0,-15,-33,26,-10,9
33,26,15,6,26,-19
-> -10

7510,3805,4995,5916,8478,5381
4696,4169,7989,7623,6168,3560
6924,3244,5295,5962,8498,5050
-> 8478

52,36,17,83,30,44 -> 30

2168,9342,5388,2379,6149,3962 -> 6149

164,205,26,94,177,111 -> 177

57,72,64,54,88,61
74,41,59,79,7,65
65,57,61,66,48,63
-> 88

-13,-39,-8,-17,-19,36 -> -19

651,767,928,462,248,171 -> 248

7,42,-26,11,1,27 -> 1
---
[567, 186, 454, 804] ==> 567, 804
[1, 5, 1, 8, 1, 2, 4] ==> 1, 4
[185, 98, 144, 198, 12, 160] ==> 185, 160
[6, 18, -45, 34, 17, 15] ==> 6, 15
[-28, -10, 8, -7, 27] ==> -28, 27
[27, -8, 16, 34, -34] ==> 27, -34
[4, 0, 9, 5] ==> 4, 5
[641, -963, 180, 208, 377, 991, 49] ==> 641, 49
[[578, 918, 456, -504, 70], [-347, -613, -139, -151, 577], [-239, 182, 959, 810, 276]] ==> 578, 276
---
Input: [120 224   1 169 199 106]
Output: 106
Input: [74 46 82 19]
Output: 19
Input: [127 247  62 118  13 114]
Output: 114
Input: [973 194 952 949 848 561]
Output: 561
Input: [8092 4301 3558 2605 4942 4973]
Output: 4973
Input: [ 38  63 207  46 123]
Output: 123
Input: [9502 9767 2502 9889]
Output: 9889
Input: [44 50 44 89 38 21 77]
Output: 77
Input: [5 2 3 5 7 5 3]
Output: 3
---
-39.3	-42.0	34.5	68.7
2.0	-29.8	19.9	-7.1
-27.5	-12.5	1.5	46.2
=> 19.9

-37.2	-55.5	-4.8	-62.2	-3.1	-2.4
-23.1	-24.5	33.2	-13.8	41.7	32.3
=> 41.7

-36.0	60.5	-31.6	37.8	68.1	-48.9
43.9	-30.9	41.1	-41.3	-29.0	41.8
-63.7	41.4	-69.6	53.3	63.2	-65.0
=> -29.0

48.5	27.6	13.6	42.2
52.3	29.8	8.1	47.6
48.6	27.7	16.8	41.4
=> 8.1

-37.5	30.3	-31.3	-47.1	-32.1
-57.5	-33.7	-13.5	8.0	3.1
-0.4	21.1	23.3	-40.4	-14.0
=> 8.0

-52.5	15.8	-10.2	-0.8
-63.7	-22.8	-8.1	2.4
=> -8.1

-48.3	-35.8	-33.0	33.8	-72.6	-2.4
-7.8	-3.8	-3.5	-4.7	1.3	-3.3
-4.1	0.3	-2.2	1.7	0.5	-1.8
=> 1.3

38.4	32.9	-7.3	42.5	12.4	27.3
30.3	24.8	-2.9	-3.7	-40.7	-12.5
-42.7	17.6	28.8	19.1	-23.3	-58.2
=> -40.7

-45.1	-25.9	14.7	53.2
-72.6	-28.3	3.5	-7.3
=> 3.5

-47.7	41.1	-61.7	4.1	-15.7	10.9
27.5	45.0	30.9	41.6	-14.2	4.4
=> -14.2
---
 12.0    7.9    1.4   -0.6   11.6  -10.6
 22.3   34.8  -35.8   15.4   -8.3   54.8
-20.4  -32.5   30.0  -15.9  -30.2   -3.9
yields 22.3

 26.8  -18.0  -12.0    1.4  -24.1  -20.5    7.6
 54.5  -24.5  -46.9  -14.7  -15.9    1.0  -36.8
 72.3  -24.6  -56.0  -18.0  -39.9    9.5  -52.8
yields 54.5

 63.2   11.8    7.9  -17.9   26.9
-37.7  -56.4   16.1    1.5    1.1
-53.6  -22.8   -1.3    0.1  -17.9
yields -37.7

 21.7  -66.0    9.6  -17.1  -13.3
 26.9  -71.0   -0.3   -5.5  -26.2
-21.4   14.7   -2.8   41.6  -22.3
yields 26.9

 37.6   33.5   35.3   37.2   49.3   -2.0  -31.5
 24.0  -26.7  -41.9   47.3   -0.5   -3.5   62.6
-25.3  -54.1   63.4  -14.8  -19.2   39.6  -37.1
yields 24.0

-13.7   22.7   -6.5  -13.4   12.1  -53.7   10.9
 -3.8  -10.5   -9.0    4.1    5.9   25.7  -21.2
 12.9    1.5   14.3    0.3  -21.7  -23.0   37.7
yields -3.8

-20.6   60.7  -11.7  -31.4
 72.0  -48.8   40.8  -20.0
-16.8  -13.6   18.1  -52.4
yields 72.0

-31.6    8.6  -24.6    3.8  -43.7  -41.9
-10.8   58.4   -6.5    1.0   11.6  -23.1
-19.1   -1.0  -16.1  -11.6  -32.9  -27.0
yields -10.8

-31.3   54.4   18.3   39.4   33.0    6.7
 39.4   -4.3   -0.1   31.5   33.5   63.5
-22.1   -0.1    9.1   33.4   26.2    0.6
yields 39.4

 55.3   26.5   19.4  -34.9  -10.6  -34.9
 -1.2  -44.2  -16.1   52.8   15.4   52.8
 14.8  -52.5  -15.3   61.4   18.6   61.4
yields -1.2
---
array([[ 47.1, -38.6,  27.2,  28.1, -15.9],
       [ 13.1, -34.9,  36.9, -19.1, -27.5],
       [ -9.2,  58.5,  37.7,  24.1,  40.5]]) -> 28.1

array([[-31.3, -18.2,  39.2, -31.6],
       [ 51.5,   3.0,  29.7,  20.0],
       [-13.1, -15.6,  20.6,  66.7]]) -> 39.2

array([[  1.0,   5.7,   4.0,   5.7],
       [ -2.1,  -3.0,  -6.0,   5.7],
       [-40.1,  72.6,   8.4,  34.2]]) -> 4.0

array([[-66.6,  34.9, -41.0, -19.7,   6.9, -12.9,  50.1],
       [-52.8,  54.4, -25.3, -23.5, -24.2,  -4.4,  29.8],
       [-41.5,  34.3, -10.6, -17.5,  -4.9,  -4.3,  32.0]]) -> -12.9

array([[-13.9, -29.8, -39.8,  52.2],
       [ 60.2,  31.8, -53.6,  71.0],
       [ 13.9,   1.5,  45.3,  67.7]]) -> -39.8

array([[-10.9, -12.0,   0.0, -11.1],
       [  8.4, -16.9,   5.9,  -4.5],
       [ 71.8,  -5.8, -20.0,  10.2]]) -> 0.0

array([[ -6.0,   1.8,  31.7,   5.0,  -9.1,  -1.0],
       [  3.0,   3.3, -22.9,  26.0,   2.9,  12.9],
       [ 14.0,  -1.1,  55.7,  12.6,   1.0,  -3.3]]) -> -9.1

array([[ 64.4, -40.0,  -1.7, -13.4],
       [ -9.2, -20.8,  -9.1,  -1.5],
       [-62.3,  10.8,  12.4,   3.3]]) -> -1.7

array([[ 21.1,   2.3, -12.9,  43.5, -18.0, -30.3,  60.4],
       [ -3.3,  -3.7,   3.9, -31.8,  72.0, -19.9,  21.4],
       [ 34.2,  -5.3, -30.2, -33.1,  23.0, -35.9, -18.1]]) -> -30.3

array([[-10.5,   4.9,  14.2, -21.5, -55.4, -41.6],
       [ -1.8,   9.3,  -5.4,  -2.8, -23.0, -14.1],
       [ 28.9, -27.9, -30.2, -31.2,  16.8,  -5.9]]) -> -55.4
